These are the activations of a small neural network, seen along a few directions. Each row is one input.
In each table, some parts of the input vary, and every possible input appears once, in random order.
Descriptions start from the smaller parts, as in this example, which fits no table here: one of 8 places around a ring, together with either a single point or one of 11 places along a line or (one of 3 separate values, together with one of 4 places along a line).
Shared parts are said once, and a part with two or three values counts as separate values.

Other details of the inputs vary at random and push rows far along two fixed directions, the same in every table; ignore that.

Rows:
x1: 9	-12	5	-20	-7	6	3	-4	-23	30	-1
x2: 9	17	-17	-21	12	-25	-36	27	-5	-15	15
x3: -1	4	-5	11	1	-5	-10	14	4	-3	1
x4: -4	11	36	-14	-21	-23	-1	31	-31	4	-9
x5: 13	0	25	27	-3	0	45	-24	-36	29	7
x6: -5	-5	10	-23	-9	13	-18	11	19	-14	-14
x7: -13	-1	40	25	-18	15	50	-24	-8	24	-12
x8: -13	5	-16	-25	22	15	1	-17	5	11	10
x9: -9	23	-25	21	31	-10	-2	-18	11	-28	14
x10: 7	-16	-9	4	11	20	26	-41	-12	27	13
x11: -21	-2	43	-20	-19	23	40	-18	-19	30	-10
x12: -1	16	-44	-2	50	7	7	-48	10	-8	34
x13: 23	-18	16	30	-25	-15	-2	26	-22	10	-3
x14: 14	-18	-17	3	-8	-2	-8	12	9	-5	-8
x15: -14	11	5	9	-6	-4	-6	11	16	-15	-5
x16: 5	-7	19	11	-27	-12	-30	39	22	-26	-22
x17: -8	-2	-14	-14	11	16	-18	-10	37	-25	-3
x18: 17	-17	-28	17	-2	-12	-20	22	22	-23	-3
x19: -4	7	52	1	-26	-13	27	11	-42	23	-13
x20: 10	12	-4	-6	7	-17	-12	11	-14	-2	13
x21: -18	5	24	-6	-13	10	17	-4	-2	8	-7
x22: 1	-8	8	21	-8	1	-7	4	31	-20	-13
x23: -6	23	-10	10	11	-26	-25	20	2	-32	5
x24: -5	4	-18	21	21	8	11	-22	12	0	10
x25: 11	-9	-13	-7	-2	-6	-20	11	-8	4	5
x26: -1	-15	-41	-21	25	32	18	-49	17	11	6
x27: 17	-12	-6	-20	-28	-9	-32	50	-4	-4	-21
x28: -12	5	-16	-11	21	13	3	-19	8	9	10
Each input here is: one of 4 places along a line, together with either one of 2 separate values or one of 5 places along a line.
Changing only the place on the line of 4 turns x9 into x19. The same change can be made to x7. Which row results?
> x21
Which other rows agree with x16 in the place on the line of 4? List them by row number.
> x3, x10, x12, x14, x15, x23
Which other rows does x25 become when the place on the line of 4 takes its other values? List them by row number.
> x1, x10, x13

Rows:
x29: 4	22	7	11	-13	-41	-39	56	-7	-31	-2
x30: -2	-8	14	-16	-1	23	33	-28	-16	35	-1
x31: 5	0	-37	7	24	-1	-9	-13	16	-14	12
x32: 5	-5	54	-6	-45	-14	-1	46	-34	21	-23
x33: 2	-4	-27	-16	17	10	-17	-15	25	-17	6
x34: 3	8	11	35	-24	-31	-40	60	18	-41	-16
x35: 3	-10	10	8	0	14	41	-31	-23	33	5
x36: 16	-3	41	16	-35	-21	10	37	-41	25	-12
x37: -4	-3	-36	-16	17	10	-17	-8	20	-9	9
x38: 1	-18	8	-8	-5	26	33	-31	-8	31	-8
x39: -16	16	-21	-24	23	4	-13	-11	18	-20	8
x40: -5	3	23	4	4	10	41	-34	-29	34	8
x41: -18	2	-19	0	14	14	-9	-12	43	-25	-2
x42: 6	2	-28	4	24	-1	-12	-16	17	-20	15
What do these inputs look like to the network?
> one of 2 separate values, together with either a single point or one of 6 places along a line
Changing only the choice among 2 separate values turns x41 into x34. The same change can be made to x32. Which row results?
> x40

Rows:
x43: -1	13	-38	-3	17	-22	-36	25	16	-30	10
x44: -9	16	-43	-11	41	8	1	-36	15	-8	20
x45: 9	4	-23	4	6	-24	-30	27	8	-25	4
x46: -7	3	-7	-4	-4	-6	-29	25	21	-25	-9
x47: -5	-4	40	4	-30	-2	8	19	-8	4	-22
x48: -10	9	-17	-16	32	18	19	-48	2	11	23
x49: -3	5	-35	-10	38	9	-9	-38	13	-8	24
x50: 16	-6	19	12	-34	-26	-18	51	-22	-5	-13
x51: 0	-6	18	-2	-28	-6	-20	41	1	-4	-21
x52: 6	-7	21	3	-2	14	46	-36	-28	34	-2
x53: -3	2	-17	-10	33	20	21	-52	2	8	22
x54: 0	10	-16	-6	9	-18	-36	24	3	-17	10
x55: 2	-21	14	-7	-14	23	22	-14	2	25	-11
x56: 11	-10	35	8	-44	-17	-16	49	-3	-9	-27
x57: 4	4	3	4	-19	-21	-17	41	-13	-7	-5
x58: 0	13	-13	-6	13	-9	-12	6	2	-10	9
x59: -6	-15	2	-9	5	34	36	-47	9	22	-3
x60: 9	12	-31	-1	21	-18	-38	17	16	-34	12
x61: -16	19	-46	13	45	6	-4	-32	28	-18	27
x62: 4	-17	40	-2	-44	2	2	38	-16	24	-27
x63: 2	-9	42	32	-15	12	55	-28	-31	41	-4
x64: -2	-16	52	5	-25	23	56	-32	-16	33	-19
What do these inputs look like to the network?
> one of 2 separate values, together with either a single point or one of 4 places along a line or one of 6 places along a line
Changing only the choice among 2 separate values turns x49 into x54. The same change can be made to x60. Which row results?
> x58
A walk changes only the place on the line of 4. It starts at x55 and steps to x59. List the rest of the walk in order.
> x56, x64
